Each row below is a small network's average activation on inputs in which a field has the value named, seen along a few directions.
Related values have similar rows: they may be neighbours, one step apart, or belong to one group.

Other fields vary at random and push rows far along one fixed direction, the same in every table; ignore that.

Field Fada:
u8: [ 10  21  19   7   7  -4 -17   4  11 -24  -2  34   5  -2   7   7   3  16
  10 -11]
u1: [ 29  13  75  10 -12   9 -16  23  29 -24   0  33  -7 -11  -4   7  27  -9
   7 -12]
u5: [ -5 -12 -20   3  10  -3   6  -2 -16  14  -6  -3 -19   7  11  -8   5   0
   6   7]
u3: [-20 -19 -44 -11   3   9  11 -17 -11  20   3 -38  11   9  -4  -3 -22  -3
 -27   6]
u4: [  1  -2   3  -9   0  -7   8   6   5  -2   6   3 -10 -17   6   6   1   8
   9  -4]
u12: [  6   7   0  -4   1  -4  -4   4   5 -18   7  12  11   1 -16   7   0   7
  -4   3]
u2: [  0  -9 -20  -9   7   5   1  11 -17  15  -5 -13  -6   4  -4   0   1 -18
  -4  16]
u10: [  5  18  14  11 -10  -9  -4 -12  -2 -19 -11  15   9   9   7   0   5   9
   4  -7]
u7: [  8   1   6  -7  -6  -1  -2  13  -3  -7   3  15  -4  -9 -11  13   3  -3
 -10   6]
u20: [ 11  16  26   4  -2  -8  -6   2  24 -20   5  23  -3  -9   1   2  -7  12
   1 -18]
u9: [  1  11  22  15  -5   2  -5   2  12 -23  10   5  16   5  -2   8   6  -5
   2  -3]
u16: [-16 -17 -33 -19   8   2  11  -2 -10  31  10 -14  -3 -10 -16   0   2  -3
   0   0]
u17: [  5  -2  12   2 -16   7   0  -5   7  10  -1  -7   2   4  -5  -2   3 -13
 -11   4]
u19: [ -5  -9 -12   6  -3   5   7 -10  -4  16  -8 -21  -3   8   8  -4  -7   2
  -1  12]
u11: [ -9 -14 -30  -6  13  -5   8  -1 -25   7   2 -10 -15  -3   3   1 -12   8
   9   1]
u14: [ -1   2   0  11   7   6   1   2   3   7  -3 -17   7   4   2  -5  14 -10
  -3  11]
u15: [  8   4  12  15   1  -2  -4  -6  -5  -5 -13  13   2  16  17  -8   3  -4
   7  -1]
u6: [-13  -2 -30  -6  -1  -4   5 -16  -7  10  -3 -19   7  10   6 -15 -19   3
  -6   3]
u13: [ -9  -1  -6 -13  -5   0   2   2  10  -2   5  -3  13 -12  -9   2  -6   5
  -3 -10]
u18: [ -5  -7   8   1   3   2  -1   1  -6  15   1  -8 -12  -4   5  -9   1  -2
  14  -1]
Each value of Fada is a pair of two hidden parts, and every pair occurs once (5 first parts, 4 second parts).
Q: Changing only the second part turns u5 into u2. u10 has the same second part as u5; what does that change turn u10 into?
A: u9
Q: Changing only the second part turns u13 into u20. u16 has the same second part as u13; what does that change turn u16 into?
A: u4
Q: Changing only the second part turns u8 into u12. u11 has the same second part as u8; what does that change turn u11 into?
A: u7

Field Zedo:
z20: [ 15  -8  -7  15  11   3  -7  -6 -30   5 -20  -8 -12  32  10 -11   1 -23
  -7  21]
z23: [  5   3 -32   3  -7 -10  -3 -24 -20  -3 -15   2   4  31   1  -3 -33   1
 -22  19]
z4: [-38 -12 -68   2   1  -5  20 -46 -10  29  -3 -50  18  22  21 -24 -35  11
  -7  -2]
z1: [  5   9 -31  -9  -3 -17   5   0 -11 -26  12  10  24  -4 -22  32  -7  18
  -5   8]
z14: [ 26  16  46  -9 -22  14 -14  27  38 -16   8  15  22 -14 -25  18  20 -14
 -25  -2]
z24: [ -4 -11  -5   8  -5  -1  16 -12 -13  22 -16 -14 -25   4  40 -12  -5  10
  21   1]
z6: [-16  -4 -67  -4  27 -19   9 -24 -36   7  -7   4  -6  12  12  -8  -6  28
   8   0]
z18: [-31 -11 -62  -5  11  -7  13 -21 -14  20  -3 -27 -10   4  22 -24 -19  21
  15 -13]
z2: [ -2  22   5  -3 -17  -8  -1  -9  20 -23  16   8  32  -5 -25  13  10   5
 -17  -1]
z12: [-12 -20  15   3   1  20   1   1  10  41   3 -31 -12  -3  -2 -19   8 -19
  -2  -1]
z19: [-17 -22 -34 -15  30   1   0  18 -21  14  16  12 -11 -11 -21   8  10  -1
  10  -5]
z9: [ -7   9  28  -2 -19   7  -5 -15  31 -15   5   6  27  -6 -12  -1 -23  10
  -2 -21]
z11: [ 29  -3  48   1   3   1  -8  33 -10  -8  -2  24 -28 -16   5  12  19 -17
  24   6]
z22: [-13   0  19  25  -8   3   6 -19   7  16 -12 -17   6  15  27 -15  21  -4
  16  -2]
z16: [-46 -52 -87 -37 -10   8  39 -16 -14  61  16 -77   2 -22 -15  -7 -16  -4
 -17   7]
z21: [ -2  11 -28 -21  16 -13 -10   8  -2 -20   7  33   3 -17  -9  13 -13  32
   5 -18]
z10: [ 10   1  35   9   1  22  -6  18  15   9   1  -8   1   8  -7   1  22 -33
 -13  16]
z13: [-18 -14 -51  25  17   5  13 -15 -18  18  -7 -49  11  33  19 -12   1 -16
  -3  32]
z8: [  1  25  29 -12   0  -6  -9   6  31 -31  11  30   5 -26   1   4 -22  25
  15 -37]
z25: [  1  -2  36 -22 -10  -1  -3  15  15  -4  16  20 -14 -36 -21   4   8  10
  22 -25]
z15: [ 29  17  58  -2   1   6 -23  41  11 -50  12  36   5 -12 -29  30  14 -11
  -8   3]
z17: [ -9  10 -29  16  -5  -7   3 -22  -1 -13  -5 -17  32  29   7  -7 -19   1
 -17  11]
z5: [ 41  12  80  15 -10  13 -21  36  15 -16  -8  38 -22   0 -16  11  29 -27
 -22  14]
z7: [  9  -9  26 -12  -4   2   3  11   7  20  -7   4 -32 -17  12 -12   7  -7
   4  -9]
z3: [ 43  32  78  32   2 -11 -18  15  -1 -38 -19  57 -20   0  24   7  27   5
  26  -1]
Zedo is arranged as a network in which each value has 4 neighbours.
Q: List every value one step from z12, in the order listed.
A: z22, z16, z10, z7
Q: List every value one step from z6, in the order listed.
A: z23, z18, z21, z3
Q: List every value one step from z15, in the order listed.
A: z1, z14, z19, z5
Each value of Zedo is a pair of two hidden parts, and every pair occurs once (5 first parts, 5 second parts).
Q: Changing only the second part turns z21 into z6. z1 has the same second part as z21; what does that change turn z1 into?
A: z23
Q: Changing only the second part turns z4 into z22. z17 has the same second part as z4; what does that change turn z17 into?
A: z13
Q: Changing only the second part turns z12 into z9. z7 has the same second part as z12; what does that change turn z7 into?
A: z8
